These are the activations of a small neural network, seen along a few directions. Each row is one input.
In each table, some parts of the input vary, and every possible input appears once, in random order.
Descriptions start from the smaller parts, as in this example, which fits no table here: ring(5) and (point or ring(11) or (values(3) and line(4))).
Shared parts are said once, and a part with two or three values counts as separate values.
(in the rows, 128 means zero)

Other details of the inputs shift rows strongly along two fixed directions, in all tables alike. That doesn't count.
These rows show it; all are for the same input, with only those details redrawn:
[133 131 143 193  97 123 138 142 116 137 106 136]
[201  80 126 124 109 116 102 102 121 168 119 117]
[ 90 142  94  87 156 129 165 143 131  84 166 171]
[137 121 124 155 116 124 139 138 122 134 123 139]
[134 130 141 187 103 123 139 143 116 137 112 136]
[ 73 158 105 121 148 130 173 150 125  79 156 173]
[154 104 104  90 137 122 128 120 131 127 149 144]
[ 95 150 124 158 127 126 160 151 119 105 135 156]

A family of inputs:
x1: [157 103 129 141 109 115  88 113 132 156  83  84]
x2: [137  95 144 114 126 129 140 123 139  98 128 124]
x3: [ 75 162 119 159 129 131 171 160 123  90 139 167]
x4: [133 102 139  77 130 148 107 120 132 119 124  91]
x5: [136 173 119 148 116 123 129 138 116 143 107 117]
x6: [125 114 174 195 105 134 135 134 124 119 110  91]
x7: [171 116  82  42 167 123 129 106 123 121 162 159]
x8: [115 115  96  38 158 139  93 115 136 107 144 125]
x9: [165  99 100  81 138 126 108 103 128 140 161 120]
x10: [117 171 155 168 138 146 144 127 139 165 114 159]
x11: [130 135 172 195 108 142 126 124 141 191  96 132]
x12: [174  82 142 147 118 113 101 114 128 144 102 116]
x13: [ 83 195 100  90 149 149 136 148 115  97 148 156]
x14: [ 94 188 127 158 130 116 146 147 105 114 139 139]
x15: [119 168 123 167 134 131 145 140 108 122 136 140]
x16: [133 125  95  51 135 141 100 118 127 132 148 124]
x17: [122 102 131  71 143 120 126 111 132 102 152 101]
x18: [155  96 140 135 116 102  81 106 123 148 117  94]
x19: [173  77 119  95 139 117  87  98 135 138 137 104]
x20: [ 98 131 120  79 143 133 146 134 145  88 136 105]
x21: [105 159 115 147 109 125 138 145 128 131 114 116]
x22: [ 76 146 163 168 144 145 137 136 158 135 110 153]
x23: [117 116 191 168 124 151 140 129 164 151 102 118]
x24: [171 109 139 147  98 104  96 115 112 176 122  90]
The inputs of x10 and x23 match in every part but one. If x7 is changed in the same way as x10 into x23, which row does it become? -> x2
What do these inputs look like to the network? -> line(4) and (point or line(5))
Which other rows agree with x21 in the line(4) part? List them by row number. -> x3, x9, x11, x16, x24
Start at x5 and move only the line(4) part, one step at a time. The first step leads to x21. Which rows follow, in order? -> x1, x20

A family of inputs:
x25: [112 168 139 215  90 127 151 159 101 135 108 145]
x26: [136 115  99  27 161 126 115 110 139 114 162 116]
x27: [ 80 139 130 125 132 141 134 147 124  99 134 134]
x28: [115 164  99 111 142 120 156 135 118 118 162 148]
x29: [ 84 154 137 124 140 139 136 142 122 100 138 125]
x30: [106 129 104  79 150 137 118 126 132 110 149 151]
x31: [151  92 133 124 114 124 110 121 123 121 119 107]
x32: [205  77  87  56 138 113  89  94 130 160 134 131]
x33: [207  43 151  96 123 125  90  85 147 155 122  82]
x34: [190 110 133 183  83 112 111 121 107 188 103 109]
x35: [113 168 144 206 116 125 137 150 109 130 103 141]
x36: [175  90 164 156 111 132  91 104 144 181 101 102]
x37: [ 92 138 153 150 131 130 137 134 150 132 117 138]
x38: [123 153 117 160 110 125 147 148 111 132 129 149]
x39: [100 143  81  91 155 123 149 135 130  98 153 167]
x40: [142 124  90  35 163 125 110 106 141 124 159 133]
x41: [192  94 151 183  79 118  77 115 122 196  74  92]
x42: [111 166 136 208 114 117 144 150 114 135 104 134]
x43: [176  75 144 136 103 123  95 111 118 141 107  95]
x44: [ 75 170 142 168 131 129 178 154 132 114 138 166]
x45: [169 105 129 110 133 134 123 108 129 153 150 138]
x46: [ 65 148 174 194 121 150 150 157 137 109 117 126]
x47: [122  90 130  64 155 123 137 112 156  99 150 124]
x48: [139 131  95  69 165 127 122 114 122 115 157 154]
x49: [ 74 162 127 178 115 131 143 154 128 115 114 141]
x50: [ 89 146 123  62 157 159 154 135 151  98 141 133]
x51: [187 102 116  79 132 121  82  94 130 163 128 106]
x52: [137 143 153 199  96 121 112 129 120 164  90 102]
x53: [110 171 157 207 110 148 158 154 127 138  81 143]
x54: [135 154  95  87 144 123 145 128 118 121 162 149]
x55: [135 136 137 196 105 124 122 143 110 144  96 140]
x56: [ 84 148 104  69 158 131 143 131 137  91 162 127]
x57: [ 99 122 102  73 143 130 132 130 137 104 150 126]
x58: [157 135 109  65 143 147 147 115 134 140 146 146]
x59: [ 73 168 121 174 132 134 155 161 113  96 125 172]
x60: [ 48 154 157 154 138 141 163 152 145  95 131 139]
x61: [136  87  87  36 154 119 125 111 141  94 163 121]
x62: [108 175 145 219 109 123 143 156 108 129  97 140]
x63: [233  63 175 192  87 107  78  92 130 225  66  92]
x64: [ 73 161 128 179 117 129 143 157 129 118 114 140]
x65: [ 96 159 154 175 112 131 133 150 119 121 109 109]
x66: [128 168 126 159 117 124 146 141 106 131 133 141]
x67: [199  61 121  62 122 125  71  92 130 165 126  91]
x68: [ 97 190 141 204 111 131 160 160 100 121 125 148]
x69: [111 129 141 158 106 129 123 146 125 130 106 111]
x70: [143 104  97  34 159 120 124 109 138  94 163 117]
x71: [123 147 168 223  96 127 152 141 119 156 104 138]
x72: [155 108  77  46 157 121 115 110 130 120 155 156]
x73: [116 129 125 124 154 134 143 128 143 117 142 156]
x74: [207 104 138 176  98 108  92 104 112 191  89  98]
x75: [115 110 175 189 108 126 140 132 137 122 102 109]
x76: [123 151 122 161 112 129 142 145 106 130 131 151]
x77: [ 98 148  96  48 174 137 127 120 134  96 170 153]
x78: [107 138 125 111 138 125 141 135 126  84 140 121]
x79: [147 134 129 163 105 128 128 133 102 147 124 141]
x80: [ 57 162 143 194 110 132 164 172 120  71 113 135]
x81: [211  74 116  59 142 127 104  83 138 170 158 125]
x82: [ 60 169 124 127 144 131 156 153 132  91 144 126]
x83: [125 160 104 121 133 122 151 131 115 124 154 144]
x84: [121  99 131  63 158 141 123 112 156 116 156 120]
x85: [206  79 161 177 105 126  89 101 128 193  94 110]
x86: [193  87 156 169  89 110  96 106 118 163  91  67]
x87: [108 133  70  60 167 121 144 129 136  98 166 167]
x88: [114 159 124 189 100 124 153 150 108 134 122 143]
x89: [205  74 149 144 116 115  94  91 135 190 100 116]
x90: [138 121  87  36 165 121 112 103 143 126 163 128]
x91: [ 92 139 112  78 159 130 146 134 130  68 161 134]
x92: [ 56 154 117 128 136 133 154 158 133  89 140 135]
x93: [ 88 152 154 179 120 131 146 150 115  89 118 120]
x94: [184  73 133 122 102 115  97 112 126 145 107  91]
x95: [162 137 125 131 123 126 123 119 104 148 139 133]
x96: [121 139 143 186  98 129 114 142 121 145  94 124]
x97: [205  54 187 184  87 127  86 100 132 175  86  71]
x98: [227  58 122  39 132 120  59  74 129 178 133  75]
x99: [ 87 174 144 177 123 134 134 149 121 120 115 135]
x100: [127  98  99  69 141 121 130 118 136  94 150 120]
x101: [ 84 142 146 145 138 135 142 133 148 122 127 146]
x102: [126 134 111  48 158 154 133 114 155 125 138 141]
x103: [120 124 130  81 144 149 151 126 147  96 130 122]
x104: [177  97 142 153  98 125  80 112 122 177  95 105]
x105: [ 74 126 130  70 163 135 149 131 158  96 156 139]
x106: [114 170 139 205 113 120 142 153 113 133 100 139]
x107: [ 85 134 120  82 167 147 138 126 154 100 163 158]
x108: [ 85 135 102  68 150 136 136 139 135  87 156 139]
x109: [109 132 124 122 135 119 142 133 130  96 137 111]
What do these inputs look like to the network? -> line(5) and (point or line(4) or (values(2) and line(6)))
The inputs of x105 and x37 match in every part but the line(5) part. If x98 is changed in the same way as x105 into x37, which row does it become? -> x99
The inputs of x59 and x30 match in every part but the line(5) part. If x72 is changed in the same way as x59 into x30, which row does it become? -> x96
The inputs of x38 and x41 match in every part but the line(5) part. If x45 is changed in the same way as x38 into x41, which row does it become? -> x107
Which other rows does x61 become when the values(2) part takes its other values? List them by row number. -> x109
Start at x43 and move only the line(6) part, one step at a time. The first step leads to x31. Which rows follow, in order? -> x80, x94, x100, x61

A family of inputs:
x110: [ 97 168 116 135 134 130 154 140 115 104 152 144]
x111: [189  95 102  92 126 109 124 105 115 136 151 121]
x112: [ 76 142 129 165 132 129 172 153 136  96 137 167]
x113: [ 63 171 123 155 125 140 151 160 116  86 130 147]
x114: [225  56 123 119  93 111  84  99 111 168 104  91]
x115: [144 115  89  81 155 119 138 118 129 109 156 165]
x116: [173 119 125 136 122 126 104 114 129 164 112 129]
x117: [205 108 135 143  98 118  99 106 116 182 112  93]
x118: [122 123 140 155 124 134 128 130 136 149 120 134]
x119: [114 129 166 205  97 118 113 144 116 132  95 100]
x120: [180 118 151 198  99 124  99 120 113 187  85 115]
x121: [ 71 198 136 193 117 129 173 167 111 108 125 142]
x122: [137 110 152 107 137 135 124 116 137 126 135 119]
x123: [118 109 104  67 152 123 112 113 136 101 153 121]
x124: [ 65 160 148 174 129 135 156 157 133 111 131 160]
x125: [187 107  94  38 143 115 111  92 127 151 155 115]
x126: [142 101 108  63 143 115 104 107 140 125 136 106]
x127: [124 116 115  42 167 145 136 112 155 101 163 133]
x128: [ 97 136 126 128 133 123 129 139 132 109 124 116]
x129: [122 139 145 191  96 134 122 148 110 139  95 112]
x130: [162  94 121  81 135 125 109 100 147 163 130 127]
x131: [107 156 107  90 149 125 149 134 117 100 170 148]
x132: [ 92 144 147 178 120 136 141 141 133 130 120 146]
x133: [153 129 115 112 138 126 117 118 128 150 124 141]
x134: [116 161 163 231 101 126 130 152 109 147  92 141]
x135: [126 123  87  45 150 136 122 123 135 103 157 135]
x136: [189  61 122 110 114 103  93 102 126 139 119  93]
x137: [156 104 187 227  85 127 135 133 122 148  82 101]
x138: [ 95 150 164 165 122 139 152 141 138 119 108 121]
x139: [ 86 150 114 107 137 134 139 148 119  91 146 146]
x140: [167 105 164 189  93 125 105 120 130 192  85 107]
x141: [ 95 147 100  79 141 133 140 138 129  98 142 140]
x142: [161 134 141 174 103 122 122 127 107 162 114 106]
x143: [129 134 129 142 110 131 121 139 118 135 108 116]
x144: [186  85 168 148 107 133  97  99 132 170 101  89]
x145: [ 85 144 136 108 155 147 156 137 142  94 148 138]
x146: [124 144 103  91 151 127 132 122 134 127 138 156]
x147: [ 90 135 105  87 151 128 131 134 143  87 149 128]
x148: [ 87 139 104  77 161 141 148 132 154 103 163 163]
x149: [183  97  94  53 155 125  95  89 132 150 150 141]
x150: [ 76 142 113 111 150 128 138 143 133  86 145 129]
x151: [ 58 175 164 184 128 146 173 162 135  97 115 136]
What do these inputs look like to the network? -> ring(6) and (point or line(6))
The inputs of x121 and x140 match in every part but the ring(6) part. If x117 is changed in the same way as x121 into x140, which row does it become? -> x148
The inputs of x147 and x135 match in every part but the ring(6) part. If x123 is changed in the same way as x147 into x135, which row does it become? -> x113
Start at x134 and move only the ring(6) part, one step at a time. The first step leads to x124. Which rows follow, in order? -> x122, x119, x139, x131
Start at x115 and move only the ring(6) part, one step at a time. The first step leads to x111. Which rows follow, in order? -> x114, x136, x137, x112
Which other rows does x146 become when the line(6) part takes its other values? List them by row number. -> x116, x120, x133, x134, x149

A family of inputs:
x152: [ 77 157 149 164 127 131 132 146 132 122 117 123]
x153: [113 129  93  85 141 117 130 133 120  91 161 131]
x154: [155  93 118 114 131 113 121 117 127 121 140 123]
x155: [183  87  99  65 121 116 103 106 119 135 139  96]
x156: [141 120 136 180  95 109 112 133 105 138 110 102]
x157: [ 70 146 132  99 154 149 159 140 154  95 143 142]
x158: [ 96 153 105  89 146 132 134 136 128  91 145 126]
x159: [149 108 127  82 137 135 101 110 139 143 128 105]
x160: [157  95 119 107 126 120 131 119 127 121 132 116]
x161: [137 134 144 173 102 118 104 133 116 144 100  94]
x162: [ 99 166 118 121 155 136 174 137 133 111 163 185]
x163: [139 143 130 209 100 120 135 145 108 152  97 151]
x164: [123 144 136 188 113 130 140 142 126 148 105 162]
x165: [192  77 118  35 138 130  82  87 144 166 130  88]
x166: [ 72 164 110 110 147 124 140 143 126  89 147 133]
x167: [189  61 126  49 148 128  83  80 156 163 141 105]
x168: [143 105 167 176 103 131 134 129 136 144  98 113]
x169: [146 146  96 113 129 124 113 125 117 148 124 143]
x170: [ 76 140 134 104 157 146 147 135 149  99 144 147]
x171: [117 113 145 136 134 132 139 129 139 115 129 139]
x172: [160  93 173 194  99 121 113 121 133 158  96 109]
x173: [118 115 157 150 128 132 120 120 145 144 117 119]
x174: [ 85 146 119  89 155 135 130 135 142 104 148 133]
x175: [129  99 118  67 158 135 137 113 150 102 157 144]
x176: [ 85 190 114 118 156 140 162 144 128 119 156 170]
x177: [148  97 154 138 117 132 128 119 138 135 115 121]
x178: [150 134 153 205  97 133 113 131 126 186  82 134]
x179: [143 150 148 209  92 130 109 140 116 184  78 128]
x180: [139 117 134  91 130 137 108 116 136 140 123 106]
x181: [ 55 189 144 196 115 132 151 170 113  94 108 128]
x182: [186 125 162 185 104 131 114 111 125 202 101 123]
x183: [101 134 146 201 112 115 149 148 117 109 117 132]
x184: [ 75 132 128 113 157 130 159 135 147  85 157 160]
x185: [195  78  96  60 126 115  90  97 118 137 144  98]
x186: [212 107  90  65 135 114 104  91 110 169 157 132]
x187: [118 117 107  86 145 127 150 130 129  85 155 142]
x188: [155 126  65  55 146 119 116 115 117 131 158 158]
x189: [126 131 128 160 106 119 124 142 105 118 118 113]
x190: [ 60 155 116 138 148 129 174 160 124  61 151 162]
x191: [122 141 124 114 122 129 121 131 121 118 122 108]
x192: [125 118 159 142 121 144 126 124 143 140 110 115]
x193: [144 108 134 156 116 121 133 130 121 119 120 120]
x194: [145 147 117 145 133 122 152 128 113 137 145 160]
x195: [ 64 150 135 116 155 150 157 142 151  90 143 148]
x196: [115 124 113  56 159 137 115 119 141 117 149 127]
x197: [105 191 113 143 138 130 155 143 113 124 143 157]
x198: [173 116 151 166  86 121  96 121 115 169  82  73]
x199: [135 132 142 185  86 121 125 144 103 128 101 102]
What do these inputs look like to the network? -> ring(6) and (values(2) or line(6))
The inputs of x176 and x197 match in every part but the ring(6) part. If x179 is changed in the same way as x176 into x197, which row does it become? -> x169
The inputs of x198 and x157 match in every part but the ring(6) part. If x158 is changed in the same way as x198 into x157, which row does it become? -> x195
Which other rows does x194 become when the values(2) part takes its other values? List them by row number. -> x163
Start at x153 and move only the ring(6) part, one step at a time. The first step leads to x154. Which rows follow, in order? -> x172, x167, x174, x161
